Each row below holds a small network's activations on one input, seen along a few directions.
In each table, some parts of the input vary, and every possible input appears once, in random order.
A made-up example of a description, with smaller parts first: line(6) and (point or ring(9) or (values(2) and ring(8))).
Shared parts are said once, and a part with two or three values counts as separate values.
In the rows, 128 means zero.

Other details of the inputs vary at random and push rows far along three fixed directions, the same in every table; ignore that.

Table:
x1: [156 107 128 152 119 117 173  99 123 140 175 118 131 139 152]
x2: [ 96 158 126  56 160 140  55 149 156 133  76 121 148  98 116]
x3: [157 101 115 170 144 122 174 114 120 129 160 129 127 139 141]
x4: [122 159 144   6 112  88  94 127 103 125 133  80 148 133 155]
x5: [125 137 157  84  96 101 135 139  67 114 129  99 125 121 137]
x6: [163 103 111 142 133 133 173 109 101 134 176 122 136 128 147]
x7: [ 85 174 179 142  91  82 153 172  82  97 117 147 113 126 103]
x8: [133 111  92 114 192 176  79 114 189 164 111 130 143 107 133]
x9: [ 67 164 146 222 141 132 117 169  84 128  26 182 104 162  42]
x10: [131 114 105 173 130 164 111 129 185 119 122 165 142 139 104]
x11: [ 96 159 148 117 146 113  98 165 137 116  86 148 125 117 103]
x12: [132 109 109 189 184 166 123 125 161 140 116 147 122 109 104]
x13: [145 109 113  63 140 156 108 107 151 156 132 104 150 119 168]
x14: [120 141 128  31 122 118  67 143 104 137  91  59 133 110 153]
x15: [ 96 156 150 173  95 105  88 174  86  77  93 134 103 139  84]
x16: [163 116 126  96  63 108 150 100  93 111 200 118 143 169 158]
x17: [ 91 154 143 103 120 116  99 146 130 117  85 126 114 110 116]
x18: [156 117 127 132 102 126 185 103 143 138 165 152 135 127 146]
x19: [163 100  85 130 114 153 111  96 148 125 156  99 147 153 154]
x20: [143 117 132 155 122 123 178 112 140 138 170 140 130 139 137]
x21: [162 117 124 115  86 105 181  98  90 128 175  99 119 134 164]
x22: [137 113 137 202 108  95 199 127  83 117 169 136 107 138 127]
x23: [ 79 161 176 134 111 108 131 186  90  99  86 160 111 105  85]
x24: [136  99  94 133 188 198  99 119 219 169  96 140 143 103 130]
x25: [152 113 130 145 118 119 174 103 126 143 179 134 130 143 154]
x26: [110 153 132  51 119 118  71 124 135 135  98  93 115 116 146]
x27: [124 118 127 198 166 154 161 133 147 127 133 177 124 116  91]
x28: [124 151 155  90 112  86 127 132  77 106 134  97 124 134 137]
x29: [148 119 121 100 137 120 135 113 131 142 159 124 136 139 156]
x30: [112 115 125 213 119 144 138 143 148  97 128 174 117 147  84]
x31: [143 104  84 139 179 182  83  99 217 167  94 113 124 106 142]
Description of these inputs: point or (line(5) and (point or ring(5))).
Q: Start at x8 and move only the ring(5) part, one step at a time. The first step leads to x29. Which rows follow, in order?
A: x25, x26, x13
Q: Start at x11 and move only the line(5) part, one step at a time. The first step leads to x4. Which rows follow, in order?
A: x29, x28, x3

Table:
x32: [120 154 153  79 106  98 150 128  70 131 133 124 128 141 129]
x33: [157 111 110 143 123 120 144 106 132 119 174 121 127 135 141]
x34: [118 144 142  72 109 121 126 128  93 132 116 111 127 114 136]
x35: [ 94 154 151 141 147 120 117 168  80 108  96 141 108 108  98]
x36: [130 128 104  77 150 144  60 128 145 135 100  83 141 125 137]
x37: [156 102 124 133 120 141 177 109 131 147 156 138 136 121 143]
x38: [145 122 140 130  92 101 165 116  96 125 160 122 137 164 141]
x39: [147 103  92 134 139 165 102 103 192 149 124 119 131 125 150]
x40: [143  95 104 133 154 164 133 112 188 158 121 132 140 111 146]
x41: [ 80 153 152 138 136 126  95 168 137 114  72 137 102  98 107]
x42: [137 109 113 126 139 136 114 122 136 123 139 104 140 138 138]
x43: [147  93  89 131 142 168 103 106 189 152 118 114 138 130 147]
x44: [113 148 143  55 138 112  86 148 114 120 109  85 141 113 144]
x45: [ 81 159 150 134 135 120  95 162 139 109  74 137  97  93 101]
x46: [160 107 105 140 131 139 147 106 109 129 161 126 137 142 138]
x47: [154 110 102 140 137 149 138  90 140 157 141 133 143 153 136]
x48: [141 122 135 185 101 109 189 121  87 125 158 152 130 158 118]
x49: [143 113 111 123 117 144 120 116 138 138 122 115 133 130 136]
x50: [181 100 103  56  91 140 143  69 118 154 178  88 153 146 174]
x51: [121 118 124 211 141 132 139 146 130 106 135 153 107 130 109]
x52: [114 115 108 184 152 171  92 147 181 107 101 185 137 134  84]
x53: [110 141 142 172 138 117 161 149 112 130 111 162 119 128 101]
x54: [ 86 152 149 135 154 115  89 171 123 109  88 132 109 101 108]
x55: [150  97  93 127 193 175 104 112 189 166 120 121 150 103 140]
x56: [142 129 152 117 105  99 185 126  98 131 159 134 138 148 144]
x57: [132 135 152 167  85  91 177 127  82 110 163 144 117 159 126]
x58: [109 136 141 193 109 123 143 141 124  98 121 147  96 122 102]
x59: [107 163 145  56 127 106  87 137 131 137 102 101 131 125 140]
x60: [116 171 168  58  92  72 134 130  83 118 142 105 124 130 137]
x61: [106 158 147  39 114 129  78 151 132 115 119 123 155 122 119]
x62: [140 127 129 177 110 109 166 111 122 120 158 149 117 148 120]
x63: [120 127 127 192 170 138 138 143 156 120 125 158 107 100 105]
Q: Describe the family of inputs behind these rows.
A: values(2) and (point or (values(3) and line(5)))
Q: Changing only the values(2) part turns x63 into x33. The same change can be made to x37. Which row results?
A: x49
Q: Change only the values(2) part in x54. List by row number the other rows that result.
A: x51
Q: Change only the values(2) part in x45. List by row number the other rows that result.
A: x58
Q: Change only the line(5) part in x53. List by row number the other rows that result.
A: x32, x56, x59, x60

Table:
x64: [117 170 157  72  43  82 115 143  35  84 141 129 154 193 103]
x65: [148 100 119 192 110 138 172 118 116 127 142 141 123 145 122]
x66: [107 162 140  19 127 114  77 127 140 151  88  85 136 120 155]
x67: [158 102 101  64 113 144  95  95 157 135 158  86 156 136 168]
x68: [164 104  95  70 133 136 101 102 139 141 152  75 160 141 171]
x69: [133 113 142 184 125 133 195 135 116 134 134 165 123 122 114]
x70: [158  76 107 177 167 178 168 106 198 151 162 169 142 111 135]
x71: [127 104  95 186 224 187 114 133 195 154  99 165 129  92 106]
x72: [159 125 145 111  65  80 183 101  66 112 201 102 134 165 157]
x73: [ 55 181 159 141 109 108  56 191  97  82  35 119  88 120  77]
x74: [ 89 175 167  73 127  92 100 164  86 125  85  99 125 116 125]
x75: [104 174 149  10  94 113  72 141 101 124 105 123 172 160 115]
x76: [ 94 189 187  58  64  57 138 153  57 102 125 114 109 128 134]
x77: [ 71 182 142  78 180 126  46 166 131 135  41 107 114  93 104]
x78: [131 117 144 213 111 108 172 149  89  85 159 158 109 140 103]
x79: [121  99 112 236 210 178 139 147 205 135 107 189 118  99  93]
x80: [106 154 173 130 109  84 164 150  83 111 136 138 115 125 117]
x81: [ 68 167 149  77 160 136  41 189 136 121  37 111 122  91 106]
x82: [106 149 171 123  92  95 154 157  93  93 147 149 113 112 117]
x83: [175  98  97  45 162 149 122  92 168 169 163  90 174 120 184]
x84: [134 100  80 185 176 187  96 113 185 150  89 139 122 116 107]
x85: [133 100  81 190 198 179  87 128 179 137 101 139 126 114 109]
x86: [166  95 101 129 161 152 149  98 194 147 177 142 148 114 155]
x87: [178 110 123  79  66  99 172  73  98 140 198  91 145 170 184]
x88: [171  96 122 193  72 121 209  94 117 115 203 154 121 153 136]
x89: [ 80 157 123 109 154 146  28 169 125 108  50 107 112 104  97]
x90: [113 146 155 152  87  90 147 147  60 110 115 120 107 154 120]
x91: [122 126 165 191 102 112 206 143  99 110 145 177 108 122 103]
x92: [178  85  81  61 130 161 103  81 166 159 163  77 169 140 184]
x93: [ 73 176 138  66 162 140  43 167 135 134  32 109 114  87 101]
x94: [110 123 108 218 165 155 116 135 143 134  80 155  99 129  93]
x95: [135 111 141 240 145 132 231 127 104 139 149 200 103 125 101]
x96: [108 146 140 111 120 125 119 138 150 125 108 139 116 108 119]
x97: [118 119 104 170 190 165 110 121 222 156 104 156 127 104 120]
x98: [172  90  76 136 165 162 127  74 167 166 156 110 145 138 154]
x99: [149 121 124  57 133 137 135 111 120 147 156 112 148 111 154]
x100: [179 106 119  82  85  98 173  82  86 143 201  80 153 166 181]
x101: [185  94  71  37 133 148  78  66 196 152 178  67 167 137 192]
x102: [147 123 131  86 122 120 159 106 121 163 142 115 143 135 162]
x103: [100 136 122 219 151 137 102 147 163 112  94 154  96 129  90]
x104: [105 148 177 192  52  75 178 168  41  54 165 158  95 139  97]
x105: [128 127 143 214  84 100 185 128  98 103 154 163  97 153 112]
Q: Changing only one part turns x79 into x78. The same change can be made to x77. Which row results?
A: x98
Q: Describe the family of inputs behind these rows.
A: values(2) and (point or (line(4) and ring(5)))
Q: Start at x66 and move only the ring(5) part, one step at a time. The first step leads to x91. Which rows follow, in order?
A: x70, x79, x80

Table:
x106: [159  98 134 137 118 117 176 112 116 131 185 124 132 131 160]
x107: [ 91 156 168 143 111 100 130 171  80 104  95 142 117 132 102]
x108: [151 126 125  56 110 136 133 105 114 146 151 120 149 135 151]
x109: [ 99 161 159 109 112 100 112 156  93 105 108 121  98 100 119]
x110: [162  83  89 209 130 160 150 104 154 128 150 141 135 152 122]
x111: [157 126 119  72 120 120 147  92 119 158 165 114 150 153 162]
x112: [ 98 160 153 113 123 103 108 163  88 115  98 129 127 132 109]
x113: [108 138 109  96 177 157  57 139 169 153  72 125 140 127 122]
x114: [162 128 106  43 131 122 113  92 147 158 156  79 161 136 172]
x115: [128 104 130 192 142 148 162 139 142 123 140 156 112 107 124]
x116: [148  83  97 172 164 178 145 116 195 150 135 146 135 110 132]
x117: [ 91 156 169 140 114 105 131 170  77 108  94 150 113 139 101]
x118: [149  98  94 169 165 176 146  98 192 162 131 161 136 115 126]
x119: [105 140 140 138 136 121 115 143 131 134  92 135 123 127 113]
x120: [120 124 102 101 188 163  59 126 181 148  93 108 132  99 135]
x121: [151 122 122  44 125 115 109  97 143 151 151  75 141 123 186]
x122: [ 85 140 139 172 151 152 104 169 145 123  64 157 116 110  88]
x123: [113 161 138  63 120 100  94 134 108 133 108 100 136 133 137]
x124: [143 115 123 140 126 144 153 121 129 138 140 152 136 125 123]
x125: [152  91 113 197 159 147 177 108 172 146 152 154 122 126 135]
x126: [129 116 120 180 164 150 141 134 143 131 123 152 131 120  99]
x127: [153  89  96 170 173 179 137 109 188 147 142 151 127 100 138]
x128: [153 119 134 163 113 114 208 102  98 135 181 155 133 142 126]
x129: [ 93 169 165 135 113  95 139 155  68 108 106 149 107 132  94]
x130: [105 141 136 135 145 134 109 140 141 141  89 138 121 130 115]
x131: [100 164 155 107 108 101 119 156  94 104  98 123 112 111 108]
x132: [160  99 131 153 116 120 194 114 116 129 174 139 144 143 142]
x133: [ 99 158 149 158  83  99 117 150  65  94 101 131 102 156  95]
x134: [151 113 104  70 151 142 105 104 153 147 144  96 150 119 154]
x135: [110 152 126  61 150 117  60 135 143 137  99  83 125 110 150]
x136: [146 102 120 137 149 140 138 121 153 141 140 126 135 127 143]
x137: [111 139 110  90 132 153  44 122 242 123 116 146 150 131 121]
x138: [159  78  92 209 135 156 144 105 152 124 161 138 118 140 137]
x139: [ 95 161 169 143 107  87 141 167  80 100 103 130 108 129 105]
x140: [101 148 145 158  88 107 108 159  68  90 100 127 113 152  97]
x141: [115 157 133  38 135 110  72 124 122 131 115  75 128 108 152]
x142: [164 112  97  96  94 128 120  81 127 142 158  92 148 161 159]
x143: [ 86 170 155 133 133 103 105 164  98 104  84 127 109 113  89]
x144: [165 111 100  94  96 118 122  86 124 128 169  81 136 152 166]
x145: [126 145 121  36 137 135  81 116 125 147 114  99 153 131 140]
x146: [150 127 113  33 128 130 110  95 126 153 149  91 166 134 162]
x147: [135 110 113 204 119 129 136 120 125 110 144 131 102 138 123]
x148: [112 124 110 124 165 168  82 143 184 142  78 120 138 104 117]
x149: [114 151 135  69 133 107  89 146 113 119 114  93 133 125 141]
x150: [150 100 108 183 149 164 177 101 163 153 144 179 126 125 120]
x151: [120 143 135  92 134 114 105 144 113 122 115 106 141 128 130]
x152: [105 129 123 174 161 158 109 158 153 121  82 156 118 102  88]
x153: [150 106 141 158  99 132 204 118 102 135 173 163 135 145 129]
x154: [125 104  90 193 161 167  79 132 175 122  92 129 116 131 109]
x155: [141 131 143 128 101 105 178 121  96 115 164 135 115 121 137]
x156: [122 108  91 189 155 176  81 126 168 137  84 147 124 145 102]
x157: [150 123 146 110 100  88 178 124  70 116 192 116 129 136 159]
x158: [149 123 121  41 113 124 112  98 147 150 152  77 139 112 183]
x159: [150 102 125 154 120 131 184 109 142 136 165 138 124 123 143]
x160: [153 121 127  65  74 126 122 106 167 104 195 141 171 155 149]
x161: [ 95 137 132 168 164 149  98 167 145 114  75 153 104  96  91]
x162: [126 134 124 161 100 113 121 128 107 104 123 113 118 149 112]
x163: [136 144 171 120  58  75 210 134  50 103 175 127 122 139 134]
x164: [149 123 146 168 106  92 208 123  85 114 188 144 118 140 134]
x165: [127 134 162 148  79 101 203 131  74 119 159 159 116 144 122]
x166: [ 92 147 133 173 169 131 105 157 138 117  81 145 101 104  89]
x167: [ 90 164 161 109 101 103 122 157  96 114  93 126 116 121 113]
Q: Describe the family of inputs behind these rows.
A: values(2) and (point or (line(5) and (point or ring(5))))
Q: Changing only the values(2) part turns x119 into x107. The same change can be made to x114. Which row results?
A: x151
Q: Changing only the values(2) part turns x117 into x130. The same change can be made to x134. Which row results?
A: x166
Q: Change only the values(2) part in x118. List by row number the other rows that result.
A: x124
Q: Start at x165 and move only the ring(5) part, one step at a time. The first step leads to x150. Which rows follow, in order?
A: x129, x111, x130
Q: Change only the values(2) part in x165. List by row number the other rows that result.
A: x153
Q: Start at x115 and move only the line(5) part, one step at a time. The first step leads to x116. Which rows follow, in order?
A: x148, x122, x153
